These are the activations of a small neural network, seen along a few directions. Each row is one input.
In each table, some parts of the input vary, and every possible input appears once, in random order.
A made-up example of a description, with smaller parts first: one of 3 separate values, together with either a single point or one of 11 places around a ring or (one of 4 places along a line, together with one of 5 places around a ring).
Shared parts are said once, and a part with two or three values counts as separate values.
In the rows, zero is written as 128.

Other details of the inputs vary at random and push rows far along two fixed directions, the same in every table; ignore that.

A family of inputs:
R1: [132 118 129 124 137 128 150 140 118 106 144 121 118 132]
R2: [130 124 125 120 130 112 121 130 134 155 117 134 122 146]
R3: [138 137 116 145 122 143 102 129 154 165 103 138 143 140]
R4: [112 125 140 107 122 118 147 129 123 114 135 114 115 120]
R5: [124  93 128  99 143 120 133 119  84 154 147 121 127 110]
R6: [121 110 141 101 141  98 126 112  97 137 147 114 118 119]
R7: [128 113 134 115 140 127 137 133 101 127 138 129 123 117]
R8: [128  96 123 110 140 118 138 127 101 140 147 115 124 128]
R9: [122 152 133 143 123 155 162 151 146  30 148 117 118 121]
R10: [149 144 116 158 112 146 122 126 138 131  81 141  99 142]
R11: [139 141 118 148 129 150 133 164 157 140  90 159 127 148]
R12: [113 149 147 133 102 128 172 133 157  57 147 106 116 112]
R13: [143 147 117 151 133 137  94 126 146 163 108 143 143 147]
R14: [141 138 116 147 130 136  99 122 146 164 114 137 142 148]
R15: [120 154 147 136 110 123 170 127 155  53 154 108 115 120]
R16: [124  92 117 109 149 117 106 107  82 144 152 114 137 114]
R17: [121 119 123 122 124 149 141 134 127  97 134 121 134 113]
R18: [143 130 121 141 145 132 112 149 128 157 105 157 126 140]
R19: [124 113 121 118 130 142 125 126 111 122 136 128 137 112]
R20: [118 137 140 130 119 154 157 143 130  45 149 119 122 106]
R21: [119 118 135 117 120 104 143 105 125 117 155 104 125 118]
R22: [136 149 108 159 123 165 118 158 172 126  85 162 139 148]
R23: [126 141 123 141 115 121 116 126 147 163 104 146 135 133]
R24: [128 142 127 131 127 126 110 141 140 170  92 160 125 142]
R25: [128 154 128 147 112 128 120 132 153 146 103 153 134 132]
R26: [128 112 134 118 135 118 109 101 101 140 152 105 139 116]
R27: [141 156 125 145 127 127 121 150 164 141  93 158 121 160]
R28: [139 147 107 159 132 155 115 150 158 125 100 158 135 153]
R29: [123  86 111 108 142 122 116 106  96 147 150 111 139 124]
R30: [125 112 128 115 133 134 143 138 113 132 130 127 125 121]
R31: [127 106 130  97 145  90 117 107  94 158 144 114 123 130]
R32: [135 141 131 141 122 140 108 126 133 142 118 135 143 129]
R33: [116 110 144  97 136 103 130 112  93 137 145 115 121 117]
R34: [114 159 151 130 106 140 180 157 165  42 132 114 103 126]
R35: [132 129 125 129 135  99 112 106 123 162 129 129 136 132]
R36: [126 105 125 116 130 121 116 100 115 147 154 100 137 123]
R37: [112 154 157 136 107 128 167 129 142  54 147 114 119 109]
R38: [118 111 141 111 132  93 129  94 100 130 159 103 129 108]
R39: [124 103 128 107 128 120 108  97  93 163 152 105 143 109]
R40: [136 147 120 147 115 150 109 136 157 151 101 143 143 135]
R41: [146 132 116 141 144 130 114 149 129 156 107 154 127 147]
Each input here is: either a single point or (one of 5 places around a ring, together with one of 8 places around a ring).
Change only the place on the ring of 8 in R36. List by row number the other rows that result. -> R3, R13, R14, R26, R32, R39, R40
Change only the place on the ring of 5 in R36. List by row number the other rows that result. -> R2, R8, R21, R29

A family of inputs:
R42: [133  86 114 105 142 129 121 119  92 133 149 101 124 124]
R43: [127 107 110 114 140 114 127 130 115 162 126 142 128 137]
R44: [140  94 109 119 136 121 110  91  96 162 150 101 140 125]
R45: [121  92 133  95 144  72 116  93  80 173 148 113 130 111]
R46: [121 130 137 132 118 149 151 127 137  80 161 100 137 111]
R47: [111 151 146 132  83 168 184 148 155  51 116 116 110 101]
R48: [124 127 128 127 109 142 113 126 119 163  95 148 124 111]
R49: [126 173 162 140 113 132 164 159 165  66 125 132 115 121]
R50: [165 179  94 184 119 147  64 143 204 218  33 198 140 190]
R51: [122  83 124  84 147 103 130 111  80 176 160 108 133 123]
R52: [126 112 118 131 135 120 108 105 105 146 144 126 146 112]
R53: [119 139 154 129 114 123 183 133 147  48 151  93  93 121]
R54: [128 101 129  98 138  89 103  73  79 166 158  94 127 118]
R55: [134 132 117 133 140 123 118 144 126 158 103 170 128 144]
R56: [128 105 129 110 143 110 133 118  85 137 145 119 112 131]
R57: [123 168 143 157 107 137 167 163 193  67 106 144 113 138]
R58: [140 111 103 129 143 119 106 131 116 194 106 144 119 155]
R59: [145 128 121 136 142  98  93 117 119 201  94 147 123 148]
R60: [121 145 140 129 122 168 172 166 153  35 145 111 122 116]
R61: [109 128 136 131 112 144 175 123 135  33 176  88 129 101]
R62: [128  97 104 115 144 130 112 130 112 152 129 130 139 126]
R63: [122 142 124 134 125 110 103 112 136 150 117 143 140 133]
R64: [126 117 145 112 124 108 138 124 129 140 140 113 127 125]
R65: [129 120 130 130 136 130 108 113 108 149 146 122 147 114]
R66: [130 143 135 138 140 159 128 158 139 105 114 146 133 129]
R67: [ 99 142 148 118 103 125 177 118 147  31 170  86 121 111]
R68: [133 119 115 134 144 140 103 141 125 146 106 160 139 136]
R69: [130 123 130 115 145 119 123 135 105 163 126 145 131 133]
R70: [148 236 130 207 102 175  98 192 242 128  37 213 137 175]
R71: [133 102 127 119 136 119 120  90  85 127 163  96 132 110]
R72: [112 142 149 119 109 130 149 121 148  85 157 100 130 121]
R73: [146 122 115 140 144 144  99 140 120 149 100 151 130 147]
Changing only one part turns R70 into R72. The same change can be made to R65. Which row results? -> R46
Describe the family of inputs behind these rows. -> one of 2 separate values, together with either a single point or (one of 3 separate values, together with one of 5 places around a ring)
Change only the choice among 2 separate values in R73. List by row number the other rows that result. -> R42

A family of inputs:
R74: [133 123 119 133 124 139 127 121 126 124 127 116 126 129]
R75: [115 113 146 106 123 125 154 118  94  82 157 101 113  98]
R76: [148 146 104 159 127 149 110 156 171 168  75 168 134 166]
R77: [118 114 148 104 132 121 152 115  89  82 165  98 113 102]
R78: [120 123 127 123 124 141 132 132 126 125 130 131 138 114]
R79: [130 138 124 137 116 150 149 154 156 109 113 137 120 136]
R80: [120 111 131 114 142 120 132 116 104 105 166 104 134 115]
R81: [130 118 114 129 130 137 111 125 128 150 128 129 146 132]
R82: [130 151 134 144 131 141 133 151 145  94 129 144 132 131]
R83: [117 160 158 138  96 100 144  96 152  99 142 102 116 119]
R84: [130  69 109  89 156  89  82 102  65 249 120 135 140 131]
R85: [107 134 153 103 108  75 148  88 130 121 160  90 117 118]
R86: [143  80  98 113 154 102  68  86  81 232 124 124 143 139]
R87: [141 150 114 158 115 159 115 146 160 143  83 157 128 143]
R88: [115 162 159 131 101 100 141 105 160 100 147 105 133 113]
R89: [128 123 121 131 135 136 122 126 130 121 140 122 139 130]
R90: [123 114 138 115 134 120 151 110 100  73 172  89 114 111]
R91: [138 142 124 140 138 129 130 154 143 130 109 152 121 147]
R92: [119 127 129 126 119 149 143 133 133  96 142 118 134 114]
R93: [115 125 142 115 125 137 145 135 117  92 148 121 131 105]
R94: [137 153 132 149 128 140 135 144 142  93 118 142 117 134]
R95: [113 112 139 109 118 133 157 115 101  84 154  96 115  97]
R96: [150 150 107 160 139 138 104 159 166 166  78 176 131 169]
R97: [135 159 132 147 129 144 139 168 160 115  96 163 117 146]
R98: [143 159 118 158 137 148  94 159 157 171  77 187 145 151]
R99: [125 141 130 135 118 146 148 157 152 110 106 142 119 131]
R100: [133  59 104  89 160  86  90  85  68 223 149 107 140 135]
Describe the family of inputs behind these rows. -> one of 3 separate values, together with either a single point or one of 8 places around a ring
Changing only the choice among 3 separate values turns R95 into R99. The same change can be made to R86. Which row results? -> R100
A walk changes only the place on the ring of 8. It starts at R78 and steps to R92. List the rest of the walk in order. -> R81, R89, R80, R82, R98, R93
Change only the choice among 3 separate values in R75. List by row number the other rows that result. -> R84, R93

A family of inputs:
R101: [120 122 134 136 143 139 152 117 105  22 198  93 141 103]
R102: [132 216 172 168 112  91 148 140 202  71 113 141 104 148]
R103: [153 170 120 170 138 174 139 192 165  71  82 172  96 167]
R104: [151 170 111 164 119  82  80 119 194 227  71 168 128 197]
R105: [110  78 142  71 152 126 196 130  70  17 219  49  92 109]
R106: [146  68  80 127 158 117  75  79  74 177 145 110 149 124]
R107: [106  79 143  87 104 142 154  69  87  82 210  31 139  71]
R108: [118 118 116 137 129 158 164 125 136  22 189  80 132 115]
R109: [147 191 125 178  95 108 134 138 226 129  77 151 108 190]
R110: [105  93 113  90 118 113  99 108 106 217 109 140 148 113]
R111: [121  84 123  96 124 125  88  71  84 192 170  80 171  96]
R112: [124 102 140  95 135  32 108  48  79 191 164  83 110 131]
R113: [145 152 134 143 148 157 152 176 135  46 123 145 100 147]
R114: [133 132 104 165 124 176 151 141 167  40 144 109 134 133]
R115: [101 178 153 137  90 157 157 179 188  77  95 166 135 114]
R116: [141 127 110 145 116 150  61  92 119 215 103 135 159 118]
R117: [137 155 136 134 126  69 106 102 164 184 119 130 127 165]
R118: [130 127 150 113 159 131 160 154 100  40 164 116 101 125]
R119: [139  77 119  95 161 119 134 122  61 108 156  95  99 128]
R120: [124  68 123  71 155  92 134 124  64 207 146 124 128 115]
R121: [126 118 137 104 152 144 174 159 114  44 168 102 105 136]
R122: [ 88 114 150  81 104 121 165 121 113  93 159 101 133  81]
R123: [153 146 105 172 104 172  64 111 153 203  69 157 156 135]
R124: [130 115 124 121 128 138 168 169 132 133 101 142 107 132]
R125: [127 139 135 129 120 150 182 186 150  96 106 147 102 132]
R126: [130 210 162 168 113  97 148 149 226  88 113 143 116 164]
R127: [130 132 135 129 129 135 157 164 119 131  98 159  99 126]
R128: [115 102 128 110 109 146 118  84 106 136 171  74 153  96]
R129: [148 147 125 152 145 128 102 182 143 218  50 221 124 154]
R130: [122 179 172 133 110  74 167 106 155  58 156  95  95 128]
R131: [133 140 136 141 119 148 176 173 136  98  91 156  92 128]
R132: [154  93  92 122 162 135 104 149 111 171 106 136 117 169]
R133: [141 201 150 177  93 107 156 130 205  73  94 136  90 165]
R134: [ 80  97 155  74 105 113 166  94  75  85 171  83 113  65]
R135: [143 134 114 147 120 149  53  94 119 221 102 144 170 119]
R136: [111 135 126 123  95 149 143 143 162 129  90 143 130 116]
R137: [118 107 146  95 161 130 173 155 103  39 183  95 108 129]
R138: [107 184 151 144  89 159 152 161 171  78  87 167 123 107]
R139: [137 136 116 146 122 148  63 117 146 215 107 146 184 129]
R140: [152 112  85 154 158 130  68 106 111 178 124 152 164 142]
R141: [144 102  92 145 148 136  90 101 102 142 146 123 146 129]
R142: [119 185 136 166  81 177 145 166 193  98  47 185 117 127]
R143: [124  81 130  85 157  95 126 140  81 210 131 146 132 123]
R144: [145 133  94 168 155 153  86 140 154 153 118 160 174 160]
R145: [ 91  92 147  80 123  91 112  96  68 175 142 128 142  83]
R146: [140 121 125 125 144 120 121 152 106 199  86 178 117 137]
R147: [115 108 146 108 124 125 102  78  76 144 176  85 160  80]
R148: [140  75  80 123 167 118  73  88  89 204 156 121 175 141]
Changing only one part turns R133 into R109. The same change can be made to R141. Which row results? -> R108
Describe the family of inputs behind these rows. -> one of 2 separate values, together with one of 4 places along a line, together with either a single point or one of 5 places around a ring
Change only the place on the ring of 5 in R116. List by row number the other rows that result. -> R103, R127, R134, R141
Change only the choice among 2 separate values in R112. List by row number the other rows that result. -> R104
Change only the place on the line of 4 in R113. List by row number the other rows that result. -> R103, R118, R119
